Each row below holds a small network's activations on one input, seen along a few directions.
Each table varies a few parts of the input and shows all the possible inputs, shuffled.
Descriptions start from the smaller parts, as in this example, which fits no table here: one of 2 separate values, together with either a single point or one of 9 places along a line or (one of 6 places along a line, together with one of 8 places around a ring).
Shared parts are said once, and a part with two or three values counts as separate values.
In the rows, zero is written as 128.

Other details of the inputs vary at random and push rows far along two fixed directions, the same in every table; ignore that.

Table:
r1: [126 112 129 137 123 130 135 116 119 156 145 130 114 125 137]
r2: [120 121 133 135 120 123 133 110 129 143 135 126 131 125 126]
r3: [121 110 127 133 127 131 142 115 124 151 145 125 117 124 128]
r4: [120 105 130 138 127 129 141 115 131 148 138 125 115 128 132]
r5: [123 111 129 140 117 133 136 116 118 154 141 129 115 128 138]
r6: [126 111 129 136 121 132 135 114 119 156 145 130 115 127 139]
r7: [128 118 154 115 130 132 119 115 120 135 116 138 131 124 120]
r8: [124 103 131 138 122 126 136 117 125 151 143 131 107 128 137]
r9: [127 119 150 115 129 135 119 111 123 132 115 140 126 120 119]
r10: [121 112 128 133 127 132 142 116 125 151 145 126 117 125 129]
r11: [125 106 134 138 118 125 131 111 125 155 145 133 114 127 134]
r12: [122 122 135 141 109 125 125 110 122 148 133 129 126 128 134]
r13: [130 119 153 116 126 138 120 115 119 138 115 137 132 127 121]
r14: [122 104 128 135 128 130 140 115 129 149 145 126 116 126 129]
r15: [148 191  84 116 153 118 125 198 138  57 123 118 145 138 130]
r16: [123 110 129 138 119 132 136 115 118 153 141 129 114 127 140]
r17: [125 112 130 140 120 133 133 112 118 160 145 129 115 129 137]
r18: [121 106 128 135 130 130 139 115 129 149 144 127 118 127 130]
r19: [149 152  68 116 181 152 155 208 117  91 150 116 104 142 146]
r20: [130 177 168 115  93  95  78 109 147  86  77 138 187 122 100]
r21: [119  93 129 136 131 135 148 115 127 158 147 126 102 127 133]
r22: [128 165 163 117  93 102  82 100 144 100  76 138 184 123 103]
r23: [122 109 130 138 122 128 137 116 117 152 142 130 113 127 137]
r24: [126 105 128 137 127 128 134 117 122 152 147 132 112 128 137]
r25: [150 147  66 115 187 149 154 213 122  87 152 116 100 140 147]
r26: [129 101 143 114 146 148 135 125 111 148 130 138 110 124 128]
r27: [130 139 153 117 120 126 106 112 131 118 101 137 145 120 115]
r28: [117 108 129 135 126 131 143 114 122 150 140 125 117 125 131]
r29: [124 180 149 137  82  84  87 106 164  90  93 124 191 124 107]
r30: [120 105 130 138 125 136 137 110 128 157 144 125 117 129 131]
r31: [151 141  83  97 201 173 151 206 110  87 131 123  97 138 136]
r32: [150 151  66 113 186 146 156 212 117  85 153 116 102 139 144]
r33: [117 162 152 140  82  94  99  97 150 112 100 124 176 121 112]
r34: [125 104 129 139 125 128 135 119 124 152 141 128 108 128 140]
r35: [120  96 128 136 130 132 146 116 127 152 145 124 106 127 132]
r36: [123 109 129 139 121 131 137 117 117 154 142 129 112 125 139]
r37: [123  98 130 140 125 135 144 116 114 162 149 131 104 126 141]
r38: [115 109 134 135 118 129 140 110 126 152 140 127 119 123 128]
r39: [149 181 106  95 165 129 117 195 132  51 103 124 148 133 118]
r40: [129 107 148 115 138 143 128 120 114 145 124 136 119 123 126]
r41: [120 104 130 136 128 128 140 114 130 148 138 125 115 128 131]
r42: [124 114 135 139 114 117 126 113 130 141 135 129 120 127 132]
r43: [125 165 151 144  78  90  88 102 151 107  99 127 172 130 118]
r44: [116  98 129 136 127 135 148 112 120 158 147 125 109 123 131]
r45: [148 151  67 114 187 147 156 210 117  88 152 117 102 140 145]
r46: [126 141 162 118 108 115  98 100 135 115  97 139 154 118 109]
r47: [121 104 130 139 124 134 141 112 130 153 138 123 115 130 133]
r48: [122 122 133 137 118 124 133 110 131 144 134 127 132 124 126]
r49: [153 215 101  95 152 115  97 199 147  22  75 122 179 134 108]
r50: [145 147  69 116 181 146 158 210 116  86 151 116  99 139 145]
r51: [125 105 130 140 124 127 136 119 125 149 141 130 110 129 139]
r52: [143 139  67 112 192 153 164 209 126  90 155 114  98 140 140]
r53: [151 208 107  98 155 120 102 191 146  29  83 126 169 133 112]
r54: [129 136 148 114 122 121 107 115 129 117  99 139 149 123 111]
r55: [118 121 133 136 114 127 133 110 130 142 131 124 131 126 129]
r56: [129 169 171 120  91 104  80 101 142 101  80 135 183 125 103]
r57: [141 151  68 115 182 155 162 207 122  86 143 110 108 140 140]
r58: [154 217 100  96 150 118  98 199 147  21  74 122 181 138 108]
r59: [122 116 133 136 117 126 130 108 134 145 135 125 130 127 129]
r60: [120  94 129 138 131 136 147 114 126 160 145 124 104 126 135]
r61: [126  98 128 138 126 136 138 115 120 161 151 131 106 129 141]
r62: [128 106 128 139 122 133 134 115 122 155 145 130 113 130 138]
r63: [124 185 148 136  79  87  89 103 159  92  93 123 193 126 108]
r64: [116 111 131 139 120 136 139 110 123 156 139 124 119 127 131]
r65: [122 111 128 135 127 134 141 115 124 154 143 125 118 123 131]
r66: [129 162 162 120  94 108  84 100 141 106  79 137 179 125 103]
r67: [130 165 167 116  97 104  85 106 142  99  83 136 180 125 107]
r68: [148 148  68 118 183 152 151 208 121  91 151 116 102 144 146]
r69: [124 113 137 140 114 117 126 110 129 144 133 130 121 128 134]
r70: [127 106 127 137 127 130 135 120 123 151 147 132 112 128 138]
r71: [124 145 136 136 102 108 115 117 134 121 121 130 143 126 126]
r72: [130 136 148 115 121 123 108 115 130 118  98 139 150 123 112]
r73: [127 105 127 137 126 127 134 119 123 150 148 131 111 127 136]
r74: [129 100 140 114 150 150 135 120 112 146 129 139 105 123 127]
r75: [125 104 131 141 119 131 135 114 124 155 141 129 109 131 139]
r76: [121 105 129 136 126 136 140 113 129 155 143 126 118 129 132]
r77: [141 148  69 115 186 151 164 208 122  85 146 112 105 138 140]
r78: [126  93 140 113 143 147 135 116 111 155 127 140 108 122 123]
r79: [132 179 165 119  90 103  78 104 149  85  73 137 187 123 102]
r80: [122 123 132 136 116 129 133 110 130 146 134 125 132 127 127]
r81: [129 178 165 117  92 102  77 103 150  85  74 137 187 122 104]
r82: [128 155 163 117  95 101  86  98 141 104  82 139 176 119 100]
r83: [119 115 135 141 115 126 130 108 134 146 131 123 126 130 128]
r84: [121  96 128 137 131 137 145 113 126 159 149 128 110 126 133]
r85: [120 103 129 137 126 133 141 113 130 152 139 123 114 129 134]
r86: [120 112 129 137 125 137 139 111 123 158 143 124 119 128 131]
r87: [126 110 129 138 124 129 137 116 119 155 146 132 114 126 137]
r88: [125 104 130 139 121 129 134 115 124 153 141 128 109 130 141]
Description of these inputs: one of 8 places along a line, together with either one of 3 separate values or (one of 2 separate values, together with one of 4 places along a line).
Changing only the place on the line of 8 turns r34 into r75. The same change can be made to r25. Which row results? -> r62
Changing only the place on the line of 8 turns r17 into r1. The same change can be made to r31. Which row results? -> r27
Which other rows does r5 become when the place on the line of 8 takes its other values? List them by row number. -> r12, r16, r23, r36, r37, r50, r71
Which other rows agree with r41 in the place on the line of 8? List them by row number. -> r2, r7, r18, r23, r24, r28, r45, r54, r69, r74
Which other rows does r82 become when the choice among 3 separate values takes its other values? List them by row number. -> r39, r46
Which other rows does r15 become when the choice among 2 separate values takes its other values? List them by row number. -> r10
Which other rows does r88 become when the place on the line of 4 takes its other values? List them by row number. -> r6, r16, r61
Which other rows does r29 become when the choice among 2 separate values takes its other values? List them by row number. -> r25

Table:
r89: [157 198  96 106 148 107  95 195 143  37  94 130 161 138 122]
r90: [109  31 184 143  96 136 138  40  90 239 158 158  79 109 140]
r91: [135 146 139 125 114 122 105 118 130 124 112 134 154 130 122]
r92: [130 123 132 123 132 139 135 128 106 146 140 134 120 125 135]
r93: [119 140 144 121 120 108 124 116 136 112 113 129 150 116 111]
r94: [130 117 137 127 132 147 130 125 115 145 128 130 115 134 138]
r95: [123 152 140 125 114 122 118 115 132 119 118 127 154 120 114]
r96: [128 144 135 125 118 127 113 113 141 121 112 128 156 126 113]
r97: [137 104  12 137 212 179 219 235 100 130 202  95  44 148 174]
r98: [123 130 140 122 121 113 117 113 148 116 109 128 151 123 106]
r99: [121 136 144 123 120 118 119 121 149 106 101 123 147 126 113]
r100: [124 148 143 128 116 131 115 115 141 116 105 122 149 129 118]
r101: [132 104 138 126 132 136 124 126 116 139 126 138 102 132 138]
r102: [125 120 107 160 118 108 142 133 145 141 175 115 110 136 150]
What do these inputs look like to the network? -> either one of 2 separate values or (one of 3 separate values, together with one of 4 places along a line)
Which other rows does r93 become when the place on the line of 4 takes its other values? List them by row number. -> r90, r92, r95
Which other rows does r92 become when the choice among 3 separate values takes its other values? List them by row number. -> r91, r94
